These are the activations of a small neural network, seen along a few directions. Each row is one input.
In each table, some parts of the input vary, and every possible input appears once, in random order.
A made-up example of a description, with smaller parts first: ring(8) and (point or (values(2) and line(4)) or ring(9)).
Shared parts are said once, and a part with two or three values counts as separate values.
In the rows, zero is written as 128.

Other details of the inputs vary at random and push rows far along two fixed directions, the same in every table; ignore that.

Table:
r1: [111 177 144 118  96 102 170 145 123  69 147 146]
r2: [151 128 198 155 167 107  88 106  93 173 123 124]
r3: [124 180 169 127  73 134 167 113 142 108 171 136]
r4: [251 134 168 158 167  73  61 103 156 110 137  27]
r5: [122 167 154 124  86 127 172 126 125  59 103 163]
r6: [103  87  63 104 110 165 206 145 160 125  96 125]
r7: [124 112 178 135 180 100  49 125 116 109 149 137]
r8: [152 127 183 134 169  99  74 109  86 159 123 133]
r9: [128  79 191 140 138  84  87  90 104 116  85 147]
r10: [142 216 125 121 118 141 139 150 100  87 148 154]
r11: [134  98 193 134 155  94  72  98 107 133 145 129]
r12: [111  93  49 103 113 157 182 169 167 122 140 139]
r13: [112 111  46  96 131 178 164 169 168 124 163 129]
r14: [125 136  33  95 133 187 154 171 156 152 146 136]
r15: [129 153 164 124  53 118 178  89 122  89 104 155]
r16: [118 181 144 107  86 123 134 126 133  84 173 152]
r17: [127 158 154 120  59 105 165 111 125  92 145 154]
r18: [112   7  93 122 175 145 111 130 158 161  78 129]
r19: [110  44  81 130 174 159  97 139 128 229  95  88]
r20: [113 218 162 148  67 146 163 126 112 136 125 121]
r21: [136 213 131 106  96 128 138 139 112 108 152 157]
r22: [117  74  84 124  70 172 216 110 170 160  95 123]
r23: [114 137 173 145 161 102  51 128  83 152 107 119]
r24: [122 140 164 160 180 119  54 138  71 129 104 117]
r25: [114 172 144 117  85 111 145 141 139  69 150 165]
r26: [133  81 206 161 134  78 100  94 110 143 121 129]
r27: [106 224 133 128  95 147 123 152 109  97 133 139]
r28: [194  59  41 184 203 113 123  55 205 207 113  72]
r29: [124 135  32 101 142 183 175 169 137 151 142 116]
r30: [104  54  64 142 200 164  91 157 111 196  96  78]
r31: [121 115 179 136 193  91  72 129 100 109 146 119]
r32: [109  85  55  97  87 147 174 146 168 137 142 140]
Each input here is: values(2) or (line(5) and line(6)).
Which other rows does r27 become when the line(5) part takes its other values? List them by row number.
> r7, r14, r18, r25
Which other rows belong to the same alternative as r28? List them by row number.
> r4
A walk changes only the line(5) part. It starts at r5 and steps to r12. List the rest of the walk in order.
> r13, r10, r24

Table:
r33: [117  22  49 111 156 156 150 129 170 177 113 120]
r34: [131 113 183 156 210  96  31 124  66 152  91 120]
r35: [124 228 165 123  32 123 188 101 134  74 147 154]
r36: [121 109  54 101  80 170 212 139 180 154 137 130]
r37: [130 222 160 116  49 114 193 111 126  61 150 166]
r38: [154 237 158 141 106 107 128 126 116  74 149 117]
r39: [104  52  40 105 168 169 113 170 150 188 144 113]
r40: [139  84 191 155 147  91  85  99 109 139 102 117]
r41: [139 153  21 112 114 178 182 152 180 147 160 104]
r42: [121 102 191 153 211 101  44 133  77 141 114 112]
r43: [120 150 183 148 171 109  77 131  86 122 140 136]
r44: [128 189 166 126  72 108 164 112 120  60 129 155]
r45: [137 195 175 129  59 110 173 116 122  80 133 147]
r46: [128 228 167 123  34 119 190 107 135  73 147 155]
r47: [133  79 183 154 163  87  78 106 114 117  97 133]
r48: [135  86 189 155 144  95  85  92 108 139 102 116]
r49: [126  11  60 118 159 153 146 135 157 183 106 107]
r50: [154 100 191 143 207  93  25 127  85 139 117 109]
r51: [137  55  44 106 179 174 110 158 156 194 139 104]
r52: [111 106  44 103  86 171 202 140 189 131 130 140]
r53: [129 162 173 151 168 104  65 122  76 133 118 143]
r54: [ 98 133  32  86  99 186 173 186 158 138 151 119]
Describe the family of inputs behind these rows.
> values(2) and (line(5) or line(6))
Changing only the values(2) part turns r54 into r39. The same change can be made to r40. Which row results?
> r46
Which other rows does r50 become when the values(2) part takes its other values? List them by row number.
> r51
